W = ((35, 37, 46, 43, 41, 33, 42, 45, 42, 34, 39, 43, 41), (56, 40, 40, 40, 38, 63, 40, 32, 41, 50, 35, 38, 39), (41, 29, 63, 27, 40, 39, 36, 11, 30, 75, 50, 26, 41), (44, 36, 37, 40, 40, 39, 42, 49, 42, 32, 42, 44, 42), (47, 43, 38, 45, 43, 63, 40, 49, 47, 29, 22, 43, 42), (35, 36, 51, 37, 39, 36, 37, 31, 37, 57, 45, 35, 41), (45, 40, 56, 27, 45, 43, 41, 21, 30, 67, 46, 29, 43))
The entry just right of the smallest entry is 30
Give the smallest entry.
A: 11
Give the centre entry.
A: 42
The entry just right of the largest entry: 50
The largest entry: 75

m =
[[ 18.565 -12.662 -12.671 -11.960 -13.053   3.825  -5.081  -0.064 -14.048]
 [  4.494   2.139   6.262   0.556   0.949  -0.630  -3.221   6.893  -4.692]
 [-17.786  -9.823   0.540 -14.819  23.078  20.793  -7.634 -20.092  19.936]
 [-14.855  11.032  -7.097  15.935 -15.268  17.643  16.112 -15.030  16.656]
 [ 20.650  18.469  22.702  21.114   8.600  21.344  11.079  17.409   8.252]
 [-15.622  12.801 -19.982  22.609 -13.982  17.324  23.279 -17.569  20.299]
 [  8.411   1.985 -11.595   5.722  -7.389 -11.666  12.386   2.578   1.964]
 [ 12.431 -18.253 -14.790 -13.651   1.578  14.038 -11.547 -12.378  -4.735]
 [  2.549   7.505   7.100  -4.223   3.706   5.707  -6.843   1.767 -11.923]
 [ 16.043   1.375  -8.285   7.454   2.184  -7.044  11.690  11.929  -2.823]
 [-10.337   5.335  -0.591  12.816  -6.389  17.393  12.743  -9.595  14.344]
 [  1.503   6.328   5.345  -0.765   0.777   1.249  -3.069   4.531  -2.519]
 [  4.335  -6.503   7.735  10.130   3.887   3.475   2.542   7.741
    4.093]]
The second smallest entry: -19.982
The third largest entry -> 22.702
Give the entry just right of 12.816.
Answer: -6.389
The entry just left of 10.130: 7.735
Give the entry just right of 5.345.
Answer: -0.765
The entry just right of 20.650: 18.469
The third smallest entry: -18.253
Give the largest entry.
Answer: 23.279
The fourth entry in reading order: -11.960
Give the 1st entry in reading order.
Answer: 18.565
The entry just right of the centre entry -> -11.666
The entry just left of -5.081 is 3.825
Give the 2nd largest entry.
Answer: 23.078
Give the second entry in reading order.
Answer: -12.662
The entry at the centre -> -7.389
Give the entry just left of 19.936.
Answer: -20.092
Give the entry just right of the smallest entry.
Answer: 19.936

Questions about the array below.
1) Which number is the first entry on the diagonal from the top-right corner?
2) Which number is the entry in the bottom-left corner?
3) Which number is the 3rd entry from the end, reading row by row?
4) Which number is the bottom-right entry?
3, -1, 40, 40, 0, 39, 36, 40, 1, 41
41, -1, 41, -1, 36, 4, 1, -1, 38, 2
1) 41
2) 41
3) -1
4) 2

Questions about the matrix below.
1) Give the first entry of the largest entry's row.
2) Give the maximum.
3) Give the last entry, reading row by row.
4) Give the entry just left of the largest entry.
5) Give the smallest entry in the first column.
6) Give the largest entry in the last row.
7) Give the top entry of the column that holds the smallest entry.
8) Give the second entry from the end, reading row by row.
8, -7, 1, 5, 20, 7, -21, -4, 4, 35, 33, 6
-6, 8, -24, 7, -2, -9, 26, 10, -6, 9, -31, 5
-21, -6, -8, 1, 4, -7, 4, -4, -21, 28, 8, 0
1) 8
2) 35
3) 0
4) 4
5) -21
6) 28
7) 33
8) 8

[[ -50 -205 -309 -877 -377   71 -130  720  -31]
 [ 197 -448  115  629 -264 -543 -506 -158 -559]
 [ 576  206  116 -309 -902 -896 -203 -435  112]
 [-111  -44 -593 -836   62 -433  239 -204 -233]
 [-577 -520  135 -819  356   26  481  424 -288]
 [-641    2 -275  351 -134  316  404  -45  -88]
 [ 196  425 -153  734 -172  197 -274 -144 -723]
 [-604  265  121 -544 -820 -800 -686  283  720]
 [-200 -561   -9  654   20 -632   55 -845  -30]
 [-528 -528 -804   31  434  196 -785  186  763]
 [  11   94  -86 -495 -224 -710  622 -910 -811]]
Rows and columns are numbered from 0.
What is the bottom entry of the column that holds the largest entry? -811
The entry directly below 121: -9
What is the entry directly above 206? -448
What is the entry at row 0, column 1? -205
What is the entry in the top-right corner? -31
What is the bottom-left entry? 11
The entry in row 0 and column 2 is -309
What is the entry in row 2 and column 0? 576
What is the entry in row 2 and column 2? 116
The entry just left of the centre entry -> 351
The entry just right of -877 is -377
The entry at row 1, column 0: 197
The median entry is -134
The entry directly above the smallest entry: 186
The entry in row 0 and column 0 is -50
What is the entry just left of the smallest entry? 622
What is the entry directly above -158? 720
The entry just left of -686 is -800
What is the entry just right of -435? 112
The smallest entry is -910
What is the entry directly below -686? 55
The entry directly below -111: -577
The entry directly above the largest entry is -30
What is the entry directly below 239? 481
What is the entry directly below 576? -111
What is the entry directly above 26? -433
What is the entry in row 2 and column 1? 206
What is the entry directly below -153? 121
The entry just right of -433: 239
What is the entry just right of 121? -544

M = [-0.48, 12.20, 13.66, -9.35, 17.70, -2.21, -1.91, -6.01, 7.26, -3.23, -4.49, 2.20, -12.50, -6.27]
The entry just right of -4.49 is 2.20
The entry just left of 17.70 is -9.35
The entry just right of 17.70 is -2.21
The entry just right of the smallest entry?
A: -6.27
